Each row has a name. Each piece below is followed by the name of the row it came from, unless a question asks for something else. Each question is about the rows just above it.

Zari: [133 153 108  97 110 132 103 110]
piva: [107 132 158 152 167 164 172 112]
dukil: [133 134 158 152 167 164 172 198]
Shuffled piva with one entry gone: [164 167 132 112 172 152 107], missing
[158]
Which row holds [103 132 110  97 108 153 133] read backwards?
Zari
Shuffled dukil with one entry gone: [172 198 167 158 134 152 164], missing
[133]
Which row holds [132 107] read backwards?
piva
[132 110] is which row, read backwards?
Zari
[112 172 164] is which row, read backwards?
piva
Which row holds [134 133] read backwards?
dukil

gizen: [ 98  98 129 133 129 129]
piva: [ 98 129 131  98  99 132]
futik: [117 140 136 123 133 116]
Zari: [152 113 117 104 128 156]
fulep: [128 128 121 199 129 118]
dobon: [129 122 131 118 117 128]
sumur: [143 142 138 143 129 108]
[133 129  98  98] is which row, read backwards?
gizen
Which row holds [ 98 129 131  98  99 132]?
piva
Which row holds [113 152] read backwards?
Zari
Shuffled Zari with one entry gone: [156 152 113 104 117], missing
[128]
[ 99  98 131 129  98] is which row, read backwards?
piva
Zari without one entry, shuffled: [156 117 152 113 104]. Gone:
[128]
piva without one entry, shuffled: [ 98 129  98 131  99]. Gone:
[132]

futik: [162 167 155 151 153 145 165 146 182 200 159 164 147 162 136 135 135 206]
Sok: [ 83 103  70  94 139  87  64 133 109 122  71 100 140  76 102 154 113 108]
dukil: [129 158 148 144 133 144 130 145 135 172 151 144 146 154 137 169 127 175]
Sok without one entry, shuffled: [ 70 133 102 140  83 100  94 103 109 113  71 154  76  64 122 108 139]. Gone:
[87]
Which entry of futik is missing from [151 182 135 167 147 135 155 200 162 206 164 153 162 146 159 145 165]?
[136]
Which entry of futik is missing from [136 145 135 164 182 155 162 153 165 200 159 135 206 146 147 151 162]?
[167]
Shuffled Sok with one entry gone: [ 76 139 108 140  71  87  94 122 133 113 154 103  83  70 100  64 109], missing
[102]

futik: [130 128 120 164]
dobon: [130 128 121 157]
sumur: [130 121 127 105]
Zari: [132 128 119 192]
Which row holds [121 130] read backwards?
sumur
[121 128] is which row, read backwards?
dobon

fulep: [130 141 134 124 127 133]
piva: [127 123 164 124 127 108]
gizen: [113 147 216 124 127 108]
Which row holds this, read backwards? [108 127 124 216 147]
gizen
fulep without one entry, shuffled: [141 127 130 134 124]. Gone:
[133]
q: [127 123 164 124 127 108]
piva
Which row holds this, read backwards? [127 124 164]
piva
[124 164] is which row, read backwards?
piva

Sok: [101 125 126 125 130]
dobon: [116  60 120 153 124]
piva: [125 101 126  47 135]
Which row holds this, read backwards? [135  47 126]
piva
[ 47 126 101 125] is which row, read backwards?
piva
Which entry of Sok is missing from [125 130 101 125]?
[126]
Shuffled Sok with one entry gone: [125 101 126 125], missing
[130]
[130 125 126 125] is which row, read backwards?
Sok

futik: [121 152 135 127 124 135 118 121 132 121 127 137 124 132 140 146 127 139
 135 128 123 137 115 107 133 120 131 133 138 137 135 138 117 141 131 123
 137 124 132 135 132 135 122 143 123 137 133 134 132 132 124 125 130 129
 120 128 135 126 135 126 133 137 132 129]
sumur: [128 143 123 112 119 115 127 107 136 150 143 134 126 129 129 120 136 134
 147 129 113 120 133 139 138 141 127 126 131 123 128 128 117 135 120 109
 117 121 138 117 129 108 113 125 127 129 134 114 114 131 120 119 100 141
 130 128 129 128 158 125 108 129 116 110]
fulep: [129 123 126 129 129 132 122 134 125 127 144 118 125 116 137 136 118 119
 128 129 128 132 123 121 140 113 131 130 128 123 137 128 141 143 140 128
 131 125 125 132 127 145 136 137 123 140 128 121 113 126 139 143 136 125
 127 123 139 126 130 130 133 131 109 118]
Zari: [130 134 122 119 137 119 136 141 120 132 125 127 117 124 129 126 128 127
 133 125 122 123 131 129 126 121 123 132 129 135 127 123 128 131 122 134
 128 133 138 115 129 135 134 126 127 141 125 127 122 134 126 117 131 128
 128 118 137 132 134 136 138 136 125 124]
Sok: [132 128 126 121 129 117 125 123 127 135 132 132 127 125 138 129 128 133
 142 131 141 126 129 122 108 126 131 125 122 132 139 125 139 117 121 141
 125 135 135 137 134 143 132 122 135 135 133 123 131 111 129 128 118 123
 130 132 137 121 134 128 122 122 131 140]
piva: [147  94 118 193 163 177 130 174 148  97 107 144 171  48 113 103 148 101
 142 109 136 140 137 181 153 162 171 197 191 140 114 137 124  78 155 113
 140 121  85 117 125 138 178 145 152 109 120 149 119 131 176  87 135 154
 140 114 136  61  74 152 149  80 143 186]
dukil: [124 117 135 120 129 113 111 129 123 119 123 133 132 122 146 137 122 132
 122 138 134 130  95 120 122 125 130 122 116  91 161 129 150 102 129 129
 120 125 127 130 131 108 111 133 134 121 138 137 143 119 143 114 117 105
 131 131 118 144 125 122 137 117 130 125]
gizen: [112 163 115 145 118 147  74 104 181 133 132 117 160 131  92  85 110 163
 139 168 129 132 138 166 143 129 151 145  90  55 111 135 139 129 141 133
 165  91  53 160 148 183 120 129 107  83 153 121 162 145 171 185 120 147
 154 165 145 113  78 113 139 168 105 113]
Which row holds [134 133 137 123 143 122 135 132 135] read backwards?
futik
Shuffled gizen with one entry gone: [ 90 162 165 168 145  55 129 147 143 185 147 129  53 104 139  78 131 151
 111 117 113 183 139 165 133 160 133 120 132 129 113  91 139 163 153 145
 145  83 145 163 148  74 132 113 135 141 110 118 120 171 129 160 138 112
 105 121  85 168 154 107  92 181 166], missing
[115]
Which row holds [133 127 128 126 129 124 117 127 125 132] read backwards?
Zari
Which entry of piva is missing from [117 174 171 142  97 109 171  87 114 137 181 124  61 197 136 107 143 149
 152 145  74 131 191 137 144 109 153 138 149  80 103 186 140 178  48 113
 130 101 155 154 120  94 121 147 119 148 140 114 177 152 136 163 140 113
 162 140 135 193 118 125 148 176  78]?
[85]

nodo: [155 165 148 193 178 150  54 199 180 118  64  57  68 193  79 196 144]
gizen: [119  97 123  59  49 116 200  61  50 144 187 186 178  61 183  42 116]
sav: [ 62 208  62 119 172 205  82 191 126  67  57  65  61 210  53 164  62]
dobon: [ 56 184  55  74 169 203 165 190  91  98  82  68 120 198  57 134  40]
Sok: [177 135 166 204 167 170  53 140 209 134  85  86 193  68 113 198 171]
futik: [ 82  68 120 200  57 204 106 190 121  71  60  66  68 201  70 148  56]
fulep: [ 61 189  73 122 143 198  83 192 123  71  61  48  88 174  49 140  69]
Which entry of futik is missing from [ 82 148  68 201 106  56 190  57  68  70 204  71 200  60  66 121]?
[120]
dobon without one entry, shuffled: [ 74 134  82  91 198 190 120 165  68  98  57 169  55  40  56 203]. Gone:
[184]
Which row holds this, read backwards? [ 57 198 120  68  82]
dobon
The row with [155 165 148 193 178 150  54 199 180 118  64  57  68 193  79 196 144] is
nodo
Shuffled Sok with one entry gone: [113  68  53 166 134 198 193 135 177 209 140  86 204 167  85 170], missing
[171]

nodo: [118  97  51 134 116 122 130  84 127 144 133]
futik: [151 179 206 150 161 166 130 200 136 117 130]
begem: [130 200 136 118 130 166 130 200 152  83 129]
[130 117 136 200 130 166 161 150 206] is which row, read backwards?
futik
Which row holds this, read backwards? [130 117 136 200 130]
futik

dobon: [122 128 123 125 123 127 134 127  41 133 129 131 133 129 123 126 121 124
 136 131 131 125 127 134 122 131 128 126 121 129 130 128 125 126 124 125
 130 130 121 130 126 136 129 126 129 134 123 129 122 126 125 128 128 131
 136]
sav: [141 153 133 131 111 130 127 137 168 121 123 136 135 140 136 130 124 112
 137 106 143 131 123 134 121 162 138 133 121 130 100 128 125 109 128 105
 115 107  94 153 112 165 140 159 106 115 118 138 122 126 141 100 120 123
 117]
futik: [120 129 123 130 120 120 131 134 144 134 121 122 134 128 118 127 120 123
 139 131 122 121 125 135 121 125 127 128 119 129 132 128 114 124 119 126
 132 130 121 126 126 144 121 126 130 129 123 134 121 126 128 139 128 129
 141]
nodo: [122 131 123 133 128 130 134 125 197 133 133 131 138 123 123 126 120 121
 137 131 131 131 122 129 121 131 124 121 129 123 124 128 125 124 130 132
 132 130 125 124 126 136 131 117 130 141 123 125 123 126 125 128 128 132
 132]
gizen: [126 125 126 121 136 130 129 127 106 134 129 133 118 112 116 141 120 130
 137 134 117 131 118 134 118 132 122 138 125 120 106 118 117 140 112 137
 132 122 134 125 118 130 131 133 118 141 121 125 134 126 121 128 128 132
 105]
piva: [122 131 123 148 130 131 147 121 218 144 139 131 140 114 123 125 120 119
 157 133 131 131 122 124 118 142 120 112 137 120 106 118 125 117 140 138
 132 132 121 121 118 138 133  98 138 126 111 122 122 126 125 128 129 139
 134]
fulep: [122 131 123 156 131 132 153 119 149 150 144 131 141 109 123 124 120 119
 165 135 131 132 122 122 115 149 118 109 141 117  97 114 125 111 144 143
 132 136 119 120 115 140 136  89 141 108 106 120 122 126 124 128 131 142
 134]
Sok: [119 151 119 137  43 100 152 143 182  83 147 111 167 182 163  99 118  88
  81 130 153 138 162 143 138  92 155 164  92 106  91  98  84 124 113 110
 122 154  85 108 164 124 131 126 151 137 138 125 103 126 141 110 138 132
 189]
dukil: [121 125 129 163 153 165 140  75  91 109 206 105 138  58 129 118 120 119
 137 112 187  74 121 149  59 126 124 117  94 160 125 151 136 219 123  49
 175 175 125 124 129  91  86 126 130 127 132 103 194 126 113  59 118 135
 139]
Zari: [125 128 126 129 126 130 133 127  55 129 133 131 138 123 124 131 120 119
 129 131 130 131 122 133 121 131 125 123 125 129 125 129 129 124 128 126
 132 129 121 124 128 135 131 133 130 147 123 125 126 126 127 128 125 132
 131]
Which row holds [138 140 117 125 118 106 120 137 112] read backwards?
piva
[127 125 121] is which row, read backwards?
futik
Where do [122 131 123 156 131 132 153 119 149 150 144 131 141 109 123 124 120 119
 165 135 131 132 122 122 115 149 118 109 141 117  97 114 125 111 144 143
 132 136 119 120 115 140 136  89 141 108 106 120 122 126 124 128 131 142
 134] appear?
fulep

fulep: [138 126 114 106  99  96  97 103 110 120 133 146 158 171 180 184 187 185
 180 169 157 141 125 110  93  80  69  64  61  63  70  80  94 109 127 143
 159 173]
begem: [139 118 102  97 100 113 132 154 172 184 186 177 158 133 106  82  66 192
  68  86 110 139 165 182 191 187 173 151 123  98  81  70  72  84 104 124
 146 159]
dukil: [138 126 115 106 100  97  97 100 106 115 126 138 151 163 172 180 185 187
 185 178 170 159 145 130 114  99  85  74  67  61  61  64  73  83  96 110
 126 143]
futik: [138 111  97 104 130 161 183 184 163 126  90  64  64  88 128 166 189 187
 163 125  89  71  75  98 132 156 166 152 123  94  76  81 109 151 191 214
 210 181]
sav: [138 123 112 102  97  97 101 111 122 137 151 165 176 184 187 185 176 163
 148 129 112  94  79  67  62  62  66  78  93 109 130 149 165 180 188 192
 188 181]
Zari: [139 112  98 100 116 143 170 185 183 164 132  97  70  61  73 101 136 169
 189 188 169 138 103  79  69  79 103 132 156 165 159 137 110  85  75  85
 110 148]
sumur: [ 94  97 103 110 147 178 186 163 122  80  61  75 114 160 189 185 154 109
  77  71  94 131 159 165 142 108  80  79 108 156 199 215 198 152 104  73
  71  94]
nodo: [137 124 111 102  97  98 104 114 128 144 159 172 182 187 185 178 166 150
 131 112  93  78  67  62  63  70  83 100 120 141 160 176 186 192 190 182
 169 152]
piva: [137 110  96 104 130 162 183 183 162 125  86  64  65  92 132 170 191 185
 158 118  85  70  79 105 138 160 164 148 117  88  76  85 119 162 199 215
 204 171]
Shuffled begem with one entry gone: [ 84 133 146 124 132  68 187 110  82  72 113 123 182 102  66 154 186  98
 100 173 177 172  97 192 159 104  70 184 165 139 139 118 151 158  86  81
 106], missing
[191]
[110 103  97  96] is which row, read backwards?
fulep

piva: [ 83 102  77 174  93 114 142]
Zari: [167 147 177  76 156 138 108]
nodo: [153 155 162 106 151 178  98]
fulep: [174 165 190  75 166 188  80]
futik: [ 79  99  62 191  90  96 164]
begem: [163 162 173  96 160 184  95]
dobon: [157 157 165 102 153 178  97]
dukil: [ 84  93  69 176  93  70 172]
[ 80 188] is which row, read backwards?
fulep
Which row holds this, read backwards? [138 156  76 177 147 167]
Zari
Which entry of begem is missing from [184 173  96 160  95 162]?
[163]
begem without one entry, shuffled: [173 184  96 162 160 163]. Gone:
[95]

sumur: [184 186 164  52  51]
dukil: [187 164  51 202 148]
Sok: [184 186 123  51 124]
Which row holds this, read backwards? [ 51 123 186]
Sok
sumur without one entry, shuffled: [184 164  52 186]. Gone:
[51]
Shuffled Sok with one entry gone: [186  51 123 184], missing
[124]
sumur without one entry, shuffled: [164 186 184  51]. Gone:
[52]
[124  51 123] is which row, read backwards?
Sok

dukil: [126 126 124 130 127 129 126 131 128 127 130 128 123 102 181  83  92 151]
gizen: [126 129 125 129 127 128 127 129 129 127 129 128 126 127 128 126 127 128]
sumur: [105 118 143  61  84 196 192  64  61 190  61  97 153 200 126 181 105  80]
piva: [126 129 125 129 127 128 127 129 129 127 129 128 126 127 128 128 127 128]
nodo: [126 126 124 130 127 129 126 131 128 127 130 128 123 127 127 125 125 128]
fulep: [161  80 165 119 164 140 177 111 124 163 121 165 168 154  77 172 164 106]
Which entry of sumur is missing from [126  61 200  61 192 181 196  97  64  84 105 153 105  61 118 143 190]?
[80]
The row with [126 126 124 130 127 129 126 131 128 127 130 128 123 102 181  83  92 151] is
dukil

piva: [127 121 103  96 132 153 101 150  96 135 107 126  71 139 115  71 119  88
  94 149 127 127  65 122 100  80 141 114 140 141 140 118 124  99  84 115
 116  92 110 172  81  57 139]
dobon: [110  88  92 160  77  71 127  76 170 111 152 112 185 100  85 129 132 178
 149  74 107 114 124 115 115  89 106 128  91 110  97 108 120 125 152 110
 123 149 143  72 166 185 100]
begem: [127 121  97  96 132 153 101 150  96 135 107 126  71 139 115  71 119  88
  94 149 127 127  65 122 100  80 126 104 107 134 117  98 114  85  94  99
 108  99 111 148  96  82 127]
gizen: [139 154  89  97 155 155  94 151 106 137 118 123  73 139 155  65 130 114
 178 107  74 149  54 116  94  65 140 140 155 138 147  90 138  78  96  91
 104 100 125 155 104  87 118]
dobon without one entry, shuffled: [110 170  85 127 132 178 100  97 149 108 111 106 185 115 185  89 129 112
 123  71 124  76  77 160  74 107  92 128 125 152 114 115  88 120 143 110
 100  72 152 149 110 166]. Gone:
[91]
[114 107  74 149 178] is which row, read backwards?
dobon
Which row holds [139  73 123 118 137 106 151  94] read backwards?
gizen
Which row holds this, read backwards? [104 126  80 100 122  65]
begem
[117 134 107 104 126  80 100 122  65 127 127 149] is which row, read backwards?
begem
Which entry of piva is missing from [110  65 172  57 127 140 114 150 118  80 127 103  88 149 116 122 115 115
  81 141 139 132  71  99  92  71 126 124 139 135 127  96 153 140 107 119
  96  94 100 121 101 141]?
[84]

nodo: [125  88 168 129  96 171 107 145 132 106 124  89]
sav: [133 139 146 117 147  92 123 145 140 152 111  93]
fulep: [147  88  92 133 145 123 146 117 119 109 158  72]
begem: [153 115 134 108 128 135 119 168 171  62 118 109]
dukil: [116 109 146 122 111 165 109 160 163  66 116 109]
dobon: [116  85 115 128 135 145 146 125 121  94 186 185]
dobon without one entry, shuffled: [115 146 125 145  85  94 116 121 135 128 185]. Gone:
[186]
Which row holds [109 118] read backwards?
begem
Which entry of sav is missing from [145  93 123 139  92 117 152 147 133 146 111]?
[140]
Which row holds [119 135 128 108 134 115] read backwards?
begem
Which row holds [145 123  92 147 117 146 139 133] read backwards?
sav
Which row holds [121 125 146 145 135 128 115  85 116] read backwards?
dobon
Which entry of begem is missing from [119 153 108 115 118 168  62 171 134 109 128]?
[135]

nodo: [150  70  88  61]
begem: [150  85  88  61]
piva: [ 83  74 192 201]
dobon: [ 83  74 192 203]
dukil: [152  88  61  70]
Sok: [ 95  74  61 199]
Which row holds this, read backwards? [70 61 88]
dukil
[61 88 70] is which row, read backwards?
nodo

sumur: [ 95 189 143  78  54 192 187  64]
fulep: [127 149 139 117 114 146 175 128]
begem: [146 155 169 114 134 148 159 126]
sav: [135  96 103 174 165  98  96 164]
nodo: [ 96  90  96 180 169  90  89 169]
gizen: [162 170 202 100 143 157 175 128]
dukil: [150 121 145 151 166 116 124 158]
dobon: [118 124 109 146 126 126 122 131]
Sok: [131 107 107 161 150 108 108 151]
futik: [119 128 117 143 128 130 127 131]
Zari: [117 173 154  96  91 172 173  93]
Where do [162 170 202 100 143 157 175 128] appear?
gizen
Which row holds [91 96] read backwards?
Zari
Which row holds this, read backwards? [ 64 187 192]
sumur
Which entry of begem is missing from [155 159 126 114 134 146 169]?
[148]

sumur: [192 127 190 127 127 129 189 128 190 126 191 128]
fulep: [128 128 127 191 191 128 190 190 128 189 190 127]
nodo: [191 190 191 190 190 190 194 130 190 128 127 190]
dobon: [189 188 189 129 130 190 128 128 193 128 190 192]
gizen: [190 190 129 190 129 190 128 127 191 128 128 128]
dukil: [190 189 190 128 128 130 188 127 190 126 190 129]
Zari: [128 128 129 129 129 128 129 129 189 128 190 128]
piva: [189 190 191 192 190 190 190 190 128 129 128 189]
sav: [190 190 189 190 130 190 128 127 127 129 129 127]
[128 128 127 191 191 128 190 190 128 189 190 127] is in which row?
fulep
The row with [190 189 190 128 128 130 188 127 190 126 190 129] is
dukil
Which row holds [194 190 190 190] read backwards?
nodo
Which row holds this, read backwards? [190 126 190 127 188 130 128 128 190 189 190]
dukil
Which row holds this, read backwards? [128 191 127]
gizen
Which row holds this, read backwards? [126 190 128 189 129]
sumur

